A small network was shown many inputs. Here are its activations along a few directions, one row for each input.
In each table, some parts of the input vary, and every possible input appears once, in random order.
A made-up example of a description, with smaller parts first: line(4) and (point or ring(9) or (values(3) and ring(8))).
Shared parts are said once, and a part with two or three values counts as separate values.
In the rows, 128 means zero.

Other details of the inputs vary at random and push rows far along two fixed directions, the same in every table; ignore that.

Table:
row 1: [129 117 109  94 113 140 151 183 114 172 119 134 129 137 156  92]
row 2: [130 116 117 145 157 106 106 113  92 128 149  55 115 166  67 165]
row 3: [117 131 117 107 132 144 148 184 116 185 138 132 112 113 143  89]
row 4: [131 116 114 104 115 139 156 180 108 168 133 125 117 123 169  95]
row 5: [116 127 122 106 124 145 152 181 115 175 135 135 110 112 159  87]
row 6: [131 182 153 168 113 112 103  55 153  53 136 159 116  95 108 182]
row 7: [105  99 131  94 128 151 152 172 135 166 109 146 126 139 147  83]
row 8: [122 112 115  92 118 146 148 179 134 169 104 156 143 138 154  82]
row 9: [158  92 110 144 156 108 102 100 108 119 136  55 162 170 101 155]
row 10: [116 119 120  99 126 147 153 180 119 174 136 125 105 123 150  94]
row 11: [124 193 148 167  92 102 108  73 129  45 121 174  97 108 102 198]
row 12: [125  95 122 146 163 107 103 104  97 117 137  53 127 180  68 162]
row 13: [137 119 105  98 112 139 153 184 111 173 131 125 124 127 167  98]
row 14: [116 105 124  98 151 153 141 164 155 184 119 136 143 131 127  79]
row 15: [116 100 121  91 123 149 154 174 135 164 107 148 130 142 148  87]
row 16: [121 204 151 133  94 144 137 111 187 104 128 232 111  48 159 126]
row 17: [135 178 156 177 108 106 102  54 139  47 138 157 123  92 125 181]
row 18: [121 170 161 132 111 151 128  90 210  97 109 227 144  64 157 112]
row 19: [129 167 159 174 117 108  99  49 152  47 123 168 137  99 119 174]
row 20: [117 182 160 130  87 142 139 105 178  87 117 225 115  67 168 126]
row 21: [102 114 129 101 133 148 145 176 132 173 108 153 130 128 139  75]
row 22: [141  99 117 148 148 104 115 111  76 115 162  34 111 165 103 173]
row 23: [157 185 136 163  94 109 109  59 155  50 141 163 125  89 136 193]
row 24: [124 109 119 151 167 104  99 111  96 129 137  65 134 168  63 153]
row 25: [138 164 155 177 133 115  93  42 170  58 130 156 152  91 113 166]
row 26: [109 122 125 103 127 144 148 180 116 175 123 136 115 125 144  83]
row 27: [124 102 119 145 168 106 101 108 102 126 138  59 129 176  57 160]
row 28: [130  90 121  92 135 153 151 163 147 170 112 133 146 138 157  82]
row 29: [109 129 121 104 133 143 145 182 119 183 126 139 118 123 131  85]
row 30: [137  99 119 153 178 108  96 101 109 133 144  51 151 162  71 149]
row 31: [145 102 112 149 143  98 111 113  72 115 147  44 125 174  96 166]
row 32: [150 104 105 136 138 105 112 115  88 117 144  52 127 179  93 173]
row 33: [119  95 130 103 139 152 148 164 139 173 116 136 148 126 162  73]
row 34: [135 184 146 128  80 141 146 111 176  91 124 220 115  61 183 131]
row 35: [145  98 112 142 143 103 114 110  81 112 146  43 120 179  91 172]
row 36: [124 165 164 129 104 152 135  91 209  92 108 232 145  63 175 110]
row 37: [116 107 123  97 121 146 153 176 129 167 105 154 136 134 156  80]
row 38: [153 159 150 174 122 110  98  39 166  49 127 155 158  97 127 173]
row 39: [137  94 114  88 132 152 146 166 150 172 112 135 153 142 154  86]
row 40: [141 107 119 153 146 102 114 115  71 118 161  43 115 155 112 164]
row 41: [124 121 114 150 133  93 111 131  53 113 134  61  98 178  76 175]
row 42: [123 103 113  87 121 148 150 177 137 169 106 146 137 148 145  90]
Each input here is: values(2) and (point or (line(4) and line(5))).
Changing only the values(2) part turns row 11 into row 41. The same change can be made to row 34. Which row results?
> row 4
Changing only the values(2) part turns row 37 into row 15. The same change can be made to row 13. Which row results?
> row 23
A walk changes only the line(4) part. It starts at row 13 and steps to row 1. List the rest of the walk in order.
> row 8, row 9
A walk changes only the line(5) part. It starts at row 1 and steps to row 31. List the rest of the walk in order.
> row 17, row 26, row 29

Table:
row 43: [123 147 136 145 125 119 119 110 129 107 127 144 124 118 116 144]
row 44: [150  95 106 152 155  95 104 105  68 114 153  19 125 186  77 178]
row 45: [116  93 112  75 123 157 166 210 118 203 122 131 126 137 174  61]
row 46: [105 106 112  79 128 154 164 218 116 209 113 144 118 136 149  62]
row 47: [118  95 114  78 120 158 168 208 118 200 117 135 128 135 176  59]
row 48: [116  94 136 107 163 154 126 136 178 166 102 151 174 133 124  74]
row 49: [139 108 139 139 156 133 107  76 185 108 112 140 180 127 116 123]
row 50: [106 105 115  73 121 160 166 216 122 204 112 145 115 137 158  62]
row 51: [132 101 117 158 166  97 100 106  72 120 154  29 119 175  69 171]
row 52: [142 176 143 149 100 122 118  81 160  75 134 178 131  86 147 158]
row 53: [127 202 161 147  80 136 127  80 194  61 110 247 127  51 169 140]
row 54: [123  63 120  74 157 171 153 181 173 209  98 139 182 142 162  36]
row 55: [121  99 108  74 119 157 169 214 120 204 116 141 126 134 174  63]
row 56: [141 177 144 150  98 123 117  82 160  73 126 181 131  87 147 158]
row 57: [135 172 147 152 102 122 120  81 157  72 124 180 128  89 142 152]
row 58: [136  93 116 153 159  97 101 104  72 112 147  25 120 188  71 178]
row 59: [129 147 134 142 125 122 122 109 130 109 135 131 115 117 117 150]
row 60: [149  89 112 156 160  97 104 102  71 116 158  17 128 178  89 176]
row 61: [145 121 117 154 140 101 104  93  98  99 151  65 124 156  93 178]
row 62: [109 103 114  75 123 158 167 213 117 205 115 137 115 139 155  62]
row 63: [127 173 151 152 105 121 119  82 159  73 122 187 123  91 132 157]
row 64: [132 110 145 139 158 135 106  77 184 109 111 141 175 130 106 125]
row 65: [117 120 128 110 124 139 144 156 122 151 121 135 119 132 138 103]
row 66: [132  99 115 157 164  94  98 104  70 117 155  25 122 182  65 175]
row 67: [148  88 111 153 156  96 102 103  70 111 151  20 131 185  88 178]
row 68: [114 103 111  77 125 159 169 214 121 207 120 137 116 129 166  62]
row 69: [125 187 150 155 110 124 117  87 160  84 129 187 118  78 127 151]
row 70: [121 180 153 154 107 123 114  85 158  77 120 189 124  86 129 151]
row 71: [133 173 147 152 103 122 118  80 160  72 129 181 127  87 141 155]
row 72: [118  93 112  79 122 155 168 209 118 200 116 137 128 137 174  64]
row 73: [146  90 109 156 158  93 103 102  70 110 150  24 127 186  78 181]
row 74: [125 176 154 152 108 126 120  84 162  78 127 185 118  82 135 151]
row 75: [128 148 133 137 121 121 121 109 133 107 135 136 119 121 118 149]
row 76: [135  95 115 151 159  98 103 104  75 115 153  28 120 184  73 176]
row 77: [125 183 147 153 107 122 113  87 156  80 123 185 122  88 124 155]
row 78: [137 205 158 149  83 135 127  79 192  67 123 236 128  45 172 144]
row 79: [139 203 156 146  78 134 128  80 189  65 118 237 132  52 172 141]
row 80: [132 126 128 160 145 102 102  94  96 100 141  77 124 152  85 167]
row 81: [120 123 122 107 123 138 145 163 124 156 122 139 118 132 135 109]
row 82: [106 107 113  80 127 155 162 215 114 209 115 137 117 137 149  59]
row 83: [125 123 119 108 119 139 142 161 125 151 122 135 122 129 144 108]
row 84: [149  94 104 152 156  94 105 108  71 115 151  24 126 186  77 181]
row 85: [114 129 122 109 127 138 139 164 122 161 127 136 118 128 131 103]
row 86: [122 118 124 112 127 140 145 159 124 155 127 131 120 123 148 103]
What do these inputs look like to the network?
> line(4) and (point or (values(2) and line(5)))
Changing only the line(4) part turns row 62 into row 82. The same change can be made to row 74. Which row results?
> row 51
Which other rows does row 84 become when the line(5) part takes its other values? List them by row number.
> row 44, row 61, row 68, row 83
Which other rows does row 81 become when the values(2) part takes its other values? List them by row number.
> row 63
A walk changes only the line(5) part. It starts at row 55 and steps to row 56. List the rest of the walk in order.
> row 79, row 52, row 78

Table:
row 87: [177 109 115 169 151  96  92  58 109  86 160  32 151 150 103 185]
row 88: [126 161 138 146  91 107 115 108  98  69 115 138 100 145 109 173]
row 89: [111  84 131 132 174 133 115 118 121 142 132  75 122 161  82 132]
row 90: [132 133 106 138 129 109 130 144  73 142 162  71  94 139 111 147]
row 91: [119 203 151 153  90 129 143 124 141 100 142 214  95  39 179 126]
row 92: [134 143 129 154 164 116  95  86 151 107 132 117 140 132  69 157]
row 93: [100 185 173 142 127 148 121 101 189 119 136 218 139  44 156  95]
row 94: [140  87 120 104 144 152 154 180 119 192 131  97 145 120 190  72]
row 95: [127 162 142 149 103 109 124  93 119  74 146 133  81 114 124 180]
row 96: [182 109 113 164 148  94  90  60 119  84 156  48 161 163  90 200]
row 97: [132  72  99  80 124 142 150 188 123 179 107 123 157 167 166  83]
row 98: [ 93  87 119  88 151 147 144 194 132 194  93 140 141 153 110  69]
row 99: [115 173 130 131  85 124 133 138 121 100 114 176 105 113 136 151]
row 100: [104 136 153 132 125 130 127 111 160 113  82 189 142 130 106 112]
row 101: [148  72 119 120 144 128 133 115 117 123 143  60 143 165 134 143]
row 102: [131  71 107  80 120 147 156 177 116 163  98 129 155 177 162  79]
row 103: [110 193 160 137 119 152 123  98 206 115 123 224 136  52 139  97]
row 104: [123 125  99  83 116 141 160 211  91 202 134 120  96 141 138 101]
What do these inputs look like to the network?
> values(3) and (point or line(5))
Changing only the values(3) part turns row 95 into row 101. The same change can be made to row 90. Which row results?
> row 87
A walk changes only the line(5) part. It starts at row 91 and steps to row 90. List the rest of the walk in order.
> row 104, row 99, row 88
List by row number the other rows that have the values(3) part in common with row 98.
> row 89, row 92, row 93, row 100, row 103
